tapu: [  34 -104  -90   22   77  -51 -105  -14   87   83]
magob: [  34   -9  -90   22 -106  -51 -105  -14   87   83]
dek: [ 1 -1 -1  0  3  0 -9  0  0  0]
kedo: [  34   -9  -90   22   77  -91 -105  -14  -31  -14]
birol: [ 37 -30  77 -66 -10  46  11  -8 -43  93]
where: [1]
dek, 1
where: [11]
birol, 7
where: [-31]
kedo, 9
where: [-8]
birol, 8
asked: [ 37 -30  77 -66 -10  46  11  -8 -43  93]
birol

Kaze: [-11 -15  22 -65 -26   1 -19   3   3 -30]
puve: [  2  28   6  60  74  13 -27  -1  20  50]
kepus: [ 16  25  -3 -57 -26  19  -4  17 -10  16]
tapu: [ 15  -7  -5 -34 -19  21 -18  15  -9   3]
Nuv: [ -6 -12  14  -5  10  21  49 -32  35 -87]
Guv: [  1  22  20 -23 -48 -12  -9 -19  16 -13]
magob: [ -8  -2  31 -63  19 -31 -17 -13  -9 -23]
birol: [ -5   5   3  21 -53  28  10  -5 -11  19]
Kele: [-26  -5  16 -43 -49  64  42 -19  23  -9]
vena: [ 30  -6   6  23  62  -9   8 -20  12  33]
where: [-65]
Kaze, 4
where: [-8]
magob, 1
where: [-15]
Kaze, 2
asked: [  1  22  20 -23 -48 -12  -9 -19  16 -13]
Guv
where: [-17]
magob, 7

